Each row has a name. After each piece below comes the name of the row it's from, unless a question asks for something else. Each question is about the rows just above it. Places in a row count from 0.

[   0   17    0    0   57   47   62    6  -74 -112   12   56   56   61
   42    0   23  -22   76   50   21   58    0   45  -15  -36  -44    0
  -21    0   57  -57  -42   18  -48   30  -26   51   38  -21   73   56
   52  -32    0   65] : nofi
[-31 -21 -42  20 -26   0 -22  16 -19 -15  -4 -25   0  -8  -4   4   0  -8
 -45  -4 -21 -38 -14 -73   0  -1  -5 -17   0   0 -28  -7  10   0   7 -16
  25 -29   0  31 -15 -19 -22   0   5 -26] : Baz
[ 30 -34 -88  42 -43 -27 -53  44  27  17 -45 -38 -44 -56 -41   6 -38  -7
 -50 -21 -41 -72 -65 -38  -2  13  23 -26  -5   4 -43  22  31 -30   0   0
  39 -59 -44  11 -57 -69 -39  17  -4 -83] : pap
[  8 -17   2   0  12 -14  -5 -24 -12 -36   0 -19  41  -3  27   0  -5   0
  17  -5 -10   2 -20  13   0   7 -13 -14 -11   0  40 -17  -7 -33   0   8
  -4   0   3 -27  11  -6  31 -20 -18  -4] : Sem
[-30 -46 -12 -55   0 -49   3 -16 -46 -45  21 -12 -30   0   0   0  15 -40
 -18 -17  -5   0  17   0 -15   0   0 -12  -9   0   0 -38   0   2 -32 -32
   7 -24   0   0 -10 -25  -7 -40  -6 -14] : zesa
[ 34 -42 -85  28  -2 -46 -43  33  48  24  -8  21 -53 -50 -49 -14 -13  19
 -26 -40 -37 -38   0 -44   3  23   1 -11  13  31 -27  13   5   0  44 -54
   0 -30 -32  29 -32 -36 -40  59  27   0] : Zop
[-28  -2   4  -7  24   0   0  10 -20  -4   9   0   0  -2  18 -15  11   0
  13  -4  -6  14  15 -10  15   3  37  -6 -14 -20 -14  19 -19   1  -1   8
   0  -3 -18   9 -22  -2 -12  14   0  10] : pogag
[-11  12  18  15  41  30  23  11   2 -25  10   0   0  29  56 -15  42  34
  26  -9  22  20  -7  20   0 -18   0  23  13  10   0  25   6   0   0  27
   7  47  12  -7   0   0  37   0   0  12] : lini
[ 25 -25 -40   0 -42 -14 -10   0  21  17   0 -43  -2 -12 -19 -12 -18   0
 -17 -19  23  20  -7  -7   1   3  17 -22  -2  28  -9  -3   4  -4 -16 -23
  34   0 -23  17  -2   0 -40   5   2  -8] : goz
[-31 -21 -42  20 -26   0 -22  16 -19 -15  -4 -25   0  -8  -4   4   0  -8
 -45  -4 -21 -38 -14 -73   0  -1  -5 -17   0   0 -28  -7  10   0   7 -16
  25 -29   0  31 -15 -19 -22   0   5 -26] is in which row? => Baz
asked: [11  0 13 -4 -6 14] => pogag
After [22 20 -7], its row goes on with => [ 20   0 -18   0  23  13  10   0  25   6   0   0  27   7  47  12  -7   0
   0  37   0   0  12]

